Each row below holds a small network's activations on one input, seen along a few directions.
In each table, some parts of the input vary, and every possible input appears once, in random order.
A made-up example of a description, with smaller parts first: one of 3 separate values, together with either a single point or one of 9 places around a ring or (one of 4 places along a line, together with one of 8 places around a ring).
Shared parts are said once, and a part with two or three values counts as separate values.

Other details of the inputs vary at random and push rows far along two fixed directions, the same in every table; ignore that.

Table:
x1: [-18  -2   8 -36  36 -23 -24  36  71  30 -35]
x2: [ 48 -26   9   7 -19 -42 -26  53  44  -2  26]
x3: [ 38   4   1 -46  35 -18 -20  60  52 -13 -13]
x4: [-15 -44  21  85 -82 -58 -55 -25 -16  15  65]
x5: [-20 -57  22  81 -78 -59 -14 -10 -11  23  56]
x6: [ -6 -33  10  -8 -11 -41 -46  37  49  33   2]
x7: [-61  20  12  23   6  -7  32 -35 -44   5 -11]
x8: [ 26 -14   6 -12  31 -38 -19  73  51   8  30]
x9: [-43  21   1  17 -17   0  28 -46 -34  -4 -28]
x10: [ 22 -23   4 -39  22  22 -23  39  66  17 -18]
x11: [ -7   3   3 -30  42  45  18  11   7   6 -27]
x12: [-48  18  10 -21  40  -1  31  -7  -4   9 -39]
x13: [ 30   5  -5 -37  32 -17  -2  63  64 -12 -11]
x14: [ 21 -54  11  61 -70  -7 -47  -2  -2   8  60]
x15: [ 30 -43  14   3 -19  -2 -68  28  40  23  37]
x16: [-10  -4   3  33 -30  37  32 -43 -53  -9  11]
x17: [ 27 -41   3 -27  -4   7 -50  49  60  21  11]
x18: [  7  42  -3  15 -12   4  33 -24 -50 -35   1]
x19: [  9  34  -3 -36  40   2  33  25   5 -24 -19]
x20: [ -3 -31  13  -6  -7 -41 -58  32  50  30   7]
x21: [  7  47  -9 -25  31   9  34   9  -5 -26 -22]
x22: [  5  41  -5   6  -9   6  23 -20 -60 -38   4]
x23: [-58  23   6  17  -2  -6  32 -38 -39   3 -13]
x24: [ -9  21  -8 -23  24  51  19 -10   2  -1 -29]
x25: [ -7  -2 -47  -4  -5   5  18 -77 -45  14 -16]
x26: [ 15  -7   3 -32  26  28 -19  26  47  18 -19]
x27: [-17 -46  19  80 -85 -56 -43 -18 -16  18  57]
x28: [ 19  47  -6 -43  45   8  -4  18   1 -24 -23]
x29: [-16 -45  10  62 -64 -49 -19   0  16  20  33]
x30: [  1   4   0  31 -35  41   1 -56 -58 -19  13]
x31: [ -4  16 -10 -26  20  52  26  -7   4  -5 -35]
x32: [-51  30  -4  -5  16   5  24 -22  -4   1 -37]
x33: [ -1  40  -2 -11  29   6  39   3 -25 -29  -7]
x34: [ 34 -10 -48  -9  -6  53  16 -71 -51   8  -5]
x35: [ 15  41  -7 -23  22  14  14  -7 -29 -40 -14]
x36: [ 60  16 -48 -55  41   4  17 -17  -2  -7 -19]
x37: [  1  18   8  46 -21  -7  46 -26 -68 -36  26]
x38: [  1 -17   9 -27  44  26  -9  33  36  21  -2]
x39: [-19  12  -1  15  -5  45  29 -33 -47  -6   1]
Each input here is: one of 3 separate values, together with either a single point or (one of 2 separate values, together with one of 6 places along a line).
The inputs of x23 and x39 match in every part but the choice among 3 separate values. If x7 is changed in the same way as x23 into x39, which row does it become?
Answer: x38
Change only the choice among 2 separate values in x19. List by row number the other rows that result.
Answer: x33
Change only the choice among 3 separate values in x36. List by row number the other rows that result.
Answer: x25, x34

Table:
x40: [  6  18 -11 -29  23  18  18 -13  -9  -4 -20]
x41: [-7 12  9 12 -3 -5  9  5 -8 -9  2]
x42: [  8  15  -3   5 -15   9   8 -14 -28 -23  10]
x43: [ 17 -15   0  19 -28  -8 -19 -13 -17  -1  25]
x44: [  0 -18  -3  10 -18 -15 -25  -7   7  11  10]
x45: [-15 -20  15 -17  16  21 -24  35  48  26 -14]
x46: [ 19 -16  -2  22 -27  -9 -15 -14 -15   1  23]
x47: [  1 -22  -5  15  -9 -18 -13  -5   7  18  15]
x48: [-12  16   5   7  10   1  21  -2 -18 -12  -1]
x49: [-17  37  -1 -16  25  17  31  -4 -15 -19 -31]
x50: [ 11  33 -11 -46  45  24  23  11   9 -17 -36]
x51: [ 13 -26  16  21 -26 -34 -27  35  27   7  31]
x52: [  4   7 -13   6  -3  11  20 -29 -37  -7   4]
x53: [  5  22  -8   7  -9  15  20 -22 -35 -26   1]
x54: [  6   9 -12   2 -11  13  19 -29 -30 -13  -3]
x55: [-21  10   8  18 -10  -6   5 -23 -20  -2  -5]
x56: [ 21   7 -11 -64  59   9 -13  37  55  13 -35]
x57: [-25  19   0 -15  33   4  20  -7  -5   3 -29]
x58: [-25   7   0  15  -2  -1  24 -23 -27  -3  -8]
x59: [ 10  17  -3  10 -10  10  10 -16 -27 -21   9]
x60: [ 19 -18  -4  19 -29  -8 -12 -13 -13  -1  21]
x61: [-21  43   2 -17  29  17  24  -7 -19 -21 -30]
x62: [  8 -39   0  19 -24 -32 -31  13  28  27  30]
x63: [ -7  -2  -9   1  -9   0   4 -17  -2   6  -7]
x64: [-16  14   1  17  -3   3  29 -12 -33 -17   2]
x65: [  8   8  10 -66  61  -7 -24  69  77   9 -30]
x66: [  9 -21  21  19 -23 -35 -33  34  24   6  33]
x67: [ 27 -12   4  12 -19 -15 -26  19  11  -4  31]
x68: [-17   5   7  11  -3  -9   5  -8  -3   4  -9]
x69: [ 36 -29   5  21 -30 -28 -27  32  22   8  40]
x70: [-26  28   5 -21  26   7   7 -11  -6  -3 -32]
x71: [ 10   1  -6  -8  -5   6  -4 -12 -12  -6  -1]
x72: [-24  13  -3 -19  19  57  17 -25 -10   9 -33]
x73: [ -1 -12  -8  -6  -2  -9 -17   3  20  13  -3]
x74: [ -2 -25  -8  23 -23 -16  -6 -15  -7  12  19]
x75: [-19   5   4  19 -14  -6  13 -18 -18   0  -6]
x76: [ 28  -3  -3 -27  24  -6  -9  39  39   3   2]
x77: [ 16 -10 -11 -12   7   1   1   1   2   2   0]
x78: [-12   9   0 -48  50  -2 -10  35  54  11 -41]
x79: [  8  21 -12 -21  23  17  25   1 -13 -17 -13]
x80: [  5 -41  25  31 -22   5 -33  38  33  14  31]
x81: [-12   7  -4   8 -14   1  -4 -30 -22   3   1]
x82: [  0 -17  -3  26 -27 -15 -11 -17  -5  12  15]
x83: [ 10  -2 -10   6 -14   5  15 -22 -26  -5   6]
x84: [ -2   7   3  23 -11  56  14 -23 -37 -19   7]
x85: [ 11   9  -6   9 -12   6  21 -12 -24 -19  11]
x86: [  5 -26  -7 -13   6 -19 -23  24  46  24   2]
x87: [ -2 -23   7 -32  26 -27 -25  53  73  25 -11]
x88: [-15 -12  12  26 -26 -21 -13  -9  -8   2  12]
x89: [-13  22 -10 -26  23  13   6 -19  -3   5 -29]
x90: [  0 -15  15  33 -26 -26  -2  14   1   1  30]
x91: [  9   9  -7  13  -6   6  19 -11 -32 -16  15]
x92: [-22   5   7  19  -6  -8  15 -20 -19   2  -3]
x93: [  6 -19  12  21 -21 -27  -8  27  15   4  26]
x94: [ -1  10  -1 -41  34  60  12  -1   5   3 -33]
The inputs of x73 and x60 match in every part but one. If x89 is changed in the same way as x73 into x60, which row does it become?
Answer: x46
What do these inputs look like to the network?
Answer: one of 5 places around a ring, together with either a single point or (one of 2 separate values, together with one of 5 places along a line)
Change only the choice among 2 separate values in x48. List by row number the other rows that result.
Answer: x64
Change only the place on the ring of 5 in x58. List by row number the other rows that result.
Answer: x64, x74, x77, x79

Table:
x95: [ 26   8 -13 -30  10  23  13  -4  -5 -12 -14]
x96: [ -2 -53  22  16 -26 -26 -57  26  51  39  27]
x97: [-42  12  -6  -5  22 -29  22 -21  -8  16 -21]
x98: [-11  -5  25  -8  14  -5 -21  40  30   4   0]
x99: [-20  14  20  -6  14 -52  -7  45  38   5 -17]
x100: [ 22 -26 -13 -47  34   3 -50  29  69  33 -12]
x101: [-10 -13  21   5  12   6   0  42  41   8   7]
x102: [ 10 -45 -12  65 -78  -2 -11 -44 -40  16  52]
x103: [-38  12   3  -4  12  37  24 -28 -15  11 -30]
x104: [  7 -49 -13  38 -44 -59 -17 -26 -14  26  44]
x105: [  5  45 -20   6 -19 -11  38 -57 -58 -34 -11]
x106: [ 36  -9   6 -38  26  -6 -22  75  64  -2   2]
x107: [-47   6   2  79 -72 -43  12 -63 -62  -3  17]
x108: [-52  38   8  28   7 -18  56 -37 -69 -25 -12]
x109: [ 13 -46  -7  34 -58  -9 -28 -17  -6  17  36]
x110: [-45  34  16  22  -5  30  39 -32 -59 -32 -21]
x111: [-51  41  -2 -24  33  52  39 -46 -32  -9 -63]
x112: [-18  28 -24 -13   0 -12  16 -47 -18  -2 -27]
x113: [ 47 -19 -10 -44  33  -2 -36  49  62  11  -8]
x114: [ 20  26   8 -15  17  12  -8  21  -4 -19   4]
x115: [ -1   2 -20 -27  12  25  -2 -23   1   8 -25]
x116: [-37  26  15  -4  12  29  32  -3 -22 -22 -27]
x117: [ 32 -23  14  59 -72 -82 -27  30  10 -10  68]
x118: [ -5  11 -26 -16  21  51  23 -34 -12  12 -26]
x119: [-30  21   3 -69  69  30 -14  18  43  19 -58]
x120: [-53  45  -3 -23  37  51  33 -48 -33 -10 -66]
x121: [ 18  13 -24 -37  44 -24  15   0   6  -7 -12]
x122: [ 44 -38   0  55 -63 -18 -31 -18 -22  -3  63]
x123: [ 31   1   9 -20  15  -3 -21  45  29 -11  13]
x124: [ 21 -23 -12 -45  34   3 -54  29  65  33  -9]
x125: [ 34 -13 -11  22 -28  14  10 -18 -28  -4  22]
x126: [  1 -76  20  48 -42 -24 -46  29  54  44  51]
x127: [ 22  -2   8  13  -8 -57  12  20 -14 -14  29]
x128: [-21  10  14 -32  37  22  16  41  31   2 -29]
x129: [ 40 -39  -8  69 -68   0   6 -28 -40  -4  60]
x130: [ 39 -12   6 -35  29  -2 -18  76  62   6   6]
x131: [ -9   6  22 -54  62   3 -32  72  74  12 -27]
x132: [  2  47  -7 -25  33  53  58  -9 -33 -31 -18]
x133: [-14  70  -7   2   9  54  63 -52 -90 -58 -24]
x134: [ 38 -28  -3  60 -63 -12 -24 -31 -45 -10  58]
The inputs of x133 and x113 match in every part but one. If x123 is changed in the same way as x133 into x113, which row does it become?
Answer: x122
The inputs of x95 and x109 match in every part but one. If x129 is changed in the same way as x95 into x109, which row does it become?
Answer: x118
What do these inputs look like to the network?
Answer: one of 5 places around a ring, together with either one of 2 separate values or one of 6 places along a line
List by row number the other rows that have the place on the ring of 5 in common with x119.
Answer: x96, x97, x103, x107, x111, x120, x126
Change only the place on the line of 6 in x116. List by row number the other rows that result.
Answer: x98, x101, x110, x128, x131
Change only the place on the ring of 5 in x117. List by row number the other rows that result.
Answer: x99, x105, x107, x112
